These are the activations of a small neural network, seen along a few directions. Each row is one input.
In each table, some parts of the input vary, and every possible input appears once, in random order.
Descriptions start from the smaller parts, as in this example, which fits no table here: ring(5) and (point or (values(2) and line(4)) or line(11)).
Shared parts are said once, and a part with two or three values counts as separate values.

Rows:
x1: [-17  -9  33   9   8   2   2  37  14   2  -2 -20  32 -23  -3   5  -6  28]
x2: [  0 -28 -11 -18  35 -21  20  -7  20 -15 -10 -22 -19  -9  46  -6   8   5]
x3: [ -2 -23   9   8  26  17  23  37  27  -3 -32 -13   8   8   1   9   7  19]
x4: [-15 -16  15 -23  16 -39  -7   0  11  -2  18 -30  -5 -37  37 -14  -6  13]
x5: [-10   8  30   5 -23  47 -20  17 -27  22  11  12  15   2 -14  20  10  20]
x6: [  0  17  49  12 -57 -19  25 -26 -15 -33  -8 -71  10  27 -30  -3 -42   2]
x7: [ -4  32  -4  -8 -21   9 -30 -20 -25   6  18  47   4  -9 -32 -24  -3  -6]
x8: [  2 -12  17  20  22  43  14  26   0  30 -32  -7  11  22  -2  14  17   3]
x9: [ 13  15 -33 -15  -9 -16 -37 -17 -15  -7  34  29   8 -19 -18 -19 -19 -16]
x10: [ -4   8 -10  -1   2 -44 -27 -13  22  -3  25 -20 -16 -37  30 -13  -2  -1]
x11: [ 10  -5 -37   4  17 -29   2 -17  32 -12  -2 -10 -29  -4  45  -6   7  -8]
x12: [ 18   0 -50  -6  13 -18  11 -25  18  -3  11  18 -29  -9  14   1 -11 -27]
x13: [  8  17 -25 -13   2 -31 -19 -25   9   4  38   7 -14 -41  -2  -5 -18 -15]
x14: [-23 -16  24 -13   6 -35   4  17  27   3  10 -28  30 -24  17   2  10  19]
x15: [  9   9 -24  -2  -5  21  -8 -21 -15   1 -13  58 -15  20 -22 -14   6 -20]
x16: [ 22  -4 -57  -9   1  -4  -9 -15  -4 -14   4  40 -10  10  -4 -13 -11 -32]
x17: [-15  29  10   7 -15  19 -22  11 -46  13  18  36   7  10 -31   8   6   4]
x18: [ 20  -4  26  21 -41  -8  55 -28  -6 -39 -30 -61 -13  55 -22  -4 -23  -6]
x19: [-11 -29  -3 -11  25 -17  27  14  37  -8 -21 -23  10   2  21   9  25   7]
x20: [-11   4  36  17   1  27  -5  27 -14  37  -7 -16  31 -11  -9  11   5  19]
x21: [  2  11  -7  10   2  30  -1  10 -36   7 -13  49 -12  39 -20  18  17 -11]
x22: [  8  -5  13   7  -4  62   2  18 -16  14 -17  23  -4  31  -2  24  24   2]
What is each input in this table made of? -> values(2) and (point or ring(10))
The inputs of x5 and x22 match in every part but the values(2) part. If x9 is changed in the same way as x5 into x22, which row does it become? -> x16
Change only the values(2) part in x13. List by row number the other rows that result. -> x12

Rows:
x23: [-10  15  41  16 -17  46 -22  31 -35  32  10   4  10   4 -25  24   4  20]
x24: [ -4 -22   3 -13   6 -37   4   7  42 -22   1 -58  22 -33  21 -15 -10  12]
x25: [ -1   5 -29 -13  -2 -58 -21 -16  20 -12  27  -2  11 -42  -5 -15 -14 -16]
x26: [ 24   6  14  21 -22  64   7  16 -33  16 -26  29   9  54 -45  24  -2 -12]
x27: [ 22 -10  -1  13 -17  -6  46 -32  11 -43 -18 -54 -15  31  -4 -14 -23  -5]
x28: [ 17  21  -9   8 -20  63   8 -16 -46   5 -14  45  -5  41 -52   2  -1 -19]
x29: [ -7  28   9   5 -29   6 -42 -12 -44   6  33  27 -10  -6 -23 -13  -5  -3]
x30: [  4 -33 -31  -5  40 -23  13  -3  46 -13  -6 -37 -17 -19  64  -3  14   5]
x31: [-12  25  24   2 -14  39 -30   2 -46  29  23  20   4  -3 -29   6   5   4]
x32: [  7   6  25  30 -14  50  36  16 -24  -6 -38  -3   7  56 -36  19   5   7]
x33: [ -4  24   0   2 -24 -48 -18 -33 -16 -11  36 -26 -18 -21  -8  -8 -21 -12]
x34: [-10   7 -32 -27   0 -36 -26  -8  -3  -6  35  32  11 -27  -7 -20 -15  -5]
x35: [  1 -13  31  22 -17  25  50  -1  -6 -15 -38 -28   0  57 -26   9   8  11]
x36: [ -5  -8 -18 -11  -1 -50  -4  -7  43 -12  16 -32  11 -43  12 -15 -26  -6]
x37: [ 12 -22  20   9 -13   0  54 -16  -1 -34 -36 -42  -7  40 -11   1 -13   6]
x38: [-30 -25  36  -4  16  -6  18  38  20  11 -18 -32  37  -4   3   3  12  30]
x39: [ 21   4 -21  12 -27 -18  39 -42  11 -34  -7 -30 -24  21 -11 -13 -38 -23]
x40: [ -7  13   3 -12  20  31 -30  16  -9  23  17  55  26 -24 -28  -1  12   6]
x41: [  8   6 -48 -11  26  10 -29   0  -4  13  14  79 -25 -17  21 -15  20 -23]
x42: [  1   5  33   6 -24 -26   8 -21  11 -17   4 -72   2 -15  19 -12 -20  17]
x43: [-20 -33  26 -18  19 -32  22  26  23  -9 -18 -47  29 -22  18  -3  -8  27]
x44: [ 29  24 -18   6 -34  23 -12 -25 -44  -9  -6  53 -12  46 -41 -14 -12 -33]
x45: [-26  -3  64  10 -15   2  12  20  -8   9  -8 -55   9  15  -3  15  13  33]
x46: [ -3   7  14   0 -26 -29  -4 -30  11 -17  25 -46 -12 -18  21  -5 -35  -9]
x47: [  5   6 -63 -27  20 -24 -18 -14  10  -2  25  58 -33 -18  31 -12  12 -26]
x48: [ 27  24 -33 -11 -39 -11   0 -40 -30 -25   7  31 -20  44 -30 -13 -22 -37]
x49: [ -5 -40  -3 -12  45 -18  31  18  39  -7 -23 -19 -16 -14  57   5  21   6]
x50: [-16 -35   2   4  41  12  18  29  33  18 -25  -8   0   6  45  21  48  20]
x51: [-12  -9  14   4  14  34 -16  46  -6  33   1  25  37 -15 -17  13   2  18]
x52: [-11  -5  56   0 -19 -20  18  -3   1  -8 -16 -62  11  -6  13   5 -10  30]
x53: [  4   1 -31 -13  41  44 -19  15  -5  35   4  73 -11 -15  14   6  32 -17]
x54: [  7  -2 -65  -9  29 -45 -13 -25  23  -1  17  19 -28 -28  39  -1  10 -22]
x55: [ -3  34  -2  -9 -40 -22 -29 -34 -25  -5  36  13  -7 -11 -12 -12 -16  -5]
x56: [  3 -16 -18   9  38  54 -17  40   5  41  -8  50   3  -6  22  33  37  10]
x57: [ 32  19 -27   2 -29 -31  12 -46 -15 -27  -2  -1 -22  32 -24 -11 -27 -43]
x58: [ -2  17 -13 -10   5  -4 -42   1  -7   1  28  62  12 -27 -21 -21   1   0]
x59: [  6 -18 -46 -12  35 -39   0 -17  49  -5   1 -11 -37 -27  48  -9  -6 -13]
x60: [ -7 -16   3   7  50  32   0  42  17  26 -27  19  -2   7  28  22  40  15]
x61: [-20  -7  31   8  14  17  -4  51  11  18 -13  -7  45  -7  -8  15  17  23]
x62: [-16  21  61  23 -16  32  -1  26 -21  22 -14 -21  25  12 -12  20   8  30]
The inputs of x53 and x31 match in every part but one. If x50 is changed in the same way as x53 into x31, which row does it become? -> x45
What is each input in this table made of? -> line(4) and ring(10)
Change only the ring(10) part in x34. List by row number the other rows that result. -> x24, x25, x36, x38, x40, x43, x51, x58, x61
Change only the ring(10) part in x48. List by row number the other rows that result. -> x26, x27, x28, x32, x35, x37, x39, x44, x57
